These are the activations of a small neural network, seen along a few directions. Each row is one input.
Each table varies a few parts of the input and shows all the possible inputs, shuffled.
A made-up example of a description, with smaller parts first: line(6) and (point or line(9) or (values(2) and ring(8))).
Shared parts are said once, and a part with two or three values counts as separate values.
In the rows, zero is written as 128.

Other details of the inputs shift rows strongly along three fixed directions, in all tables alike. That doesn't count.
To show where, the next rows are all for the same input, with only those details redrawn:
[130 113 147 112  91  97 157  57 140 106 155]
[154 129 109 173 187 126 118 147 116 120 142]
[114 124 118 141 150 151 146 132 128 111 198]
[ 81 139 135  93 146 154  73 111 120 196 125]
[128 123 122 140 159 135 126 125 124 126 160]
[117 137 136 119 155 125  76 107 118 183  96]
[136 116 137 129 116 105 156  82 136 103 162]

A family of inputs:
x1: [107 115  93 105 103 101 110 138 162 207  50]
x2: [108 126 138  64  94 100  95  86 114 206 112]
x3: [157 105 152 163 138  99 120 118 149  76 108]
x4: [152 112 135 134 131  65 104  92  98 151  51]
x5: [ 83 110 118  76  97 131 144 129 107 141 179]
x6: [ 77 106 117 104 134 170 122 175 110 127 186]
x7: [168 134 149 124  81 121 170  87 155  85 141]
x8: [ 74 153 165  80  91 142  90  86 130 147  70]
x9: [146 122 160 124  67 120 175 101 150  70 139]
x10: [ 67 125 148  58  54 162 165 111 123 119 169]
x11: [143 120 143 107 124 114  75 115 130 185  96]
x12: [114 131 100 162 194 174 132 178 118 120 205]
x13: [136 117 108 170 190 127 123 158 102 108 127]
x14: [111 129 134  87  84 162 162 168 130 123 181]
x15: [ 96 109 127  86 103 116 117 143 108 147 143]
x16: [143 155 121 130 121 134 155 124 117 132 140]
x17: [118 110 152 109 110 114  81 128 124 167  97]
x18: [ 78 144 137  87 100 168 162 108 119 121 153]
x19: [167 115 132 169 162 123 139 131 156  74 160]
x20: [191 139 124 160 115 118 170 141 137  91 145]
x21: [152 139 125 152 139 148 126 185 119 122 123]
x22: [199 145 120 142  99  67 179 103 114 109 108]
x23: [192  99 136 191 146  81 136 145 137  64 113]
x24: [105  98 133  87 100 146 144 165 133 125 199]
x25: [154 121 130 167 145 100 162  94 144  65 161]
x26: [139 125 146 122  79 110 169  97 129  69 116]
x27: [113 144 102 140 155 172 166 178  99 115 168]
x28: [132 127 132 121 125  98 109  96 116 166 115]
x29: [150 155  99 135 169 176 122 216 117 158 163]
x30: [134 184 120 161 192 159  81 147 115 160  80]
x31: [186 144 137 190 140 108 129 143 141  61  84]
x32: [114 135 129 154 190 121  71 128 109 149  68]
x33: [ 78 119 106  91  81 119 110 105 176 199  62]
x34: [ 89 173 121 136 193 181  82 161 103 164  83]
x35: [153 114 123 115 124 115 116 148 130 154 153]
x36: [146 153  96 154 181 140  84 223  78 165  78]
x37: [102 128 128 117 157 180  94 158 139 157 177]
x38: [128 113 163 122 112  72  78  65 128 122  35]
x39: [ 59 117  84 140 144 203 146 161 189 127 154]
x40: [155 160 128 161 167 169 114 155 144 112 128]
x41: [208 152 115 198 154  94 168 124 121  77 104]
x42: [167 148 132 122  97  58 127  98  93 159  31]
x43: [ 53  98 154  60  77 157 143  97 134 112 185]
x44: [123  94  91 161 100 131 182 127 188  97 122]
Question: What is each input in this table made of?
Answer: line(4) and (point or (values(2) and ring(5)))
Question: The inputs of x43 and x38 match in every part but the line(4) part. If x44 is changed in the same way as x43 into x38, which row does it become?
Answer: x39
Question: Which other rows does x43 become when the values(2) part takes its other values? List them by row number.
Answer: x26
Question: Which other rows does x42 become when the ring(5) part takes its other values? List them by row number.
Answer: x14, x22, x29, x36

A family of inputs:
x45: [104 105 147 121 106 135 153  93 164  87 172]
x46: [ 97 141 163  79 106 118  81  68 120 176  66]
x47: [ 82 171 107 114 204 200  43 224  88 219 117]
x48: [ 75 112 161  75  73 117 133  51 146 139 139]
x49: [ 93 138 113 110 136 144  71 138 136 212  64]
x50: [ 78 145 116 104 166 210 125 182 114 154 215]
x51: [134 139 141 116 114 137 155 119 117 111 167]
x52: [181 105 101 180 147 127 188 190 122  53 182]
x53: [161 153 103 171 172 121  83 169 118 166  35]
x54: [140 123 120 137 139 102 120 116 120 143 131]
x55: [182 130 116 173 141  97 128 163 108 107  96]
x56: [192 121 133 194 142  87 153 105 145  50 108]
x57: [140 134 108 142 166 122 101 170 110 156 109]
x58: [ 57 118 127  71  65 180 186 115 162 123 206]
x59: [132 135 166 111  89 104 114  58 144 113  85]
x60: [125 137 152  90 108  96  84  73 118 192  73]
x61: [179 115 128 156 125  71 118 131 122 135  66]
x62: [ 62 104 133  55  74 153 130 115 140 166 174]
x63: [151 119 143 105  76  86 161  88 131 100 127]
x64: [106 113 106 112 127 145 149 153 128 122 192]
x65: [114 130 104 174 209 196 121 201 133 101 183]
x66: [157 131 153 137 103  85 139  67 123  94  94]
x67: [191 143 107 188 146 104 143 154 125  99  71]
x68: [136 109 123 158 136 135 192 130 137  53 200]
Question: What is each input in this table made of?
Answer: line(4) and (point or line(5))
Question: The inputs of x61 and x62 match in every part but the line(4) part. If x57 is changed in the same way as x61 into x62, which row does it become?
Answer: x64
Question: Start at x59 and move only the line(5) part, one step at a time. The first step leads to x66. Which rows follow, in order?
Answer: x51, x47, x55
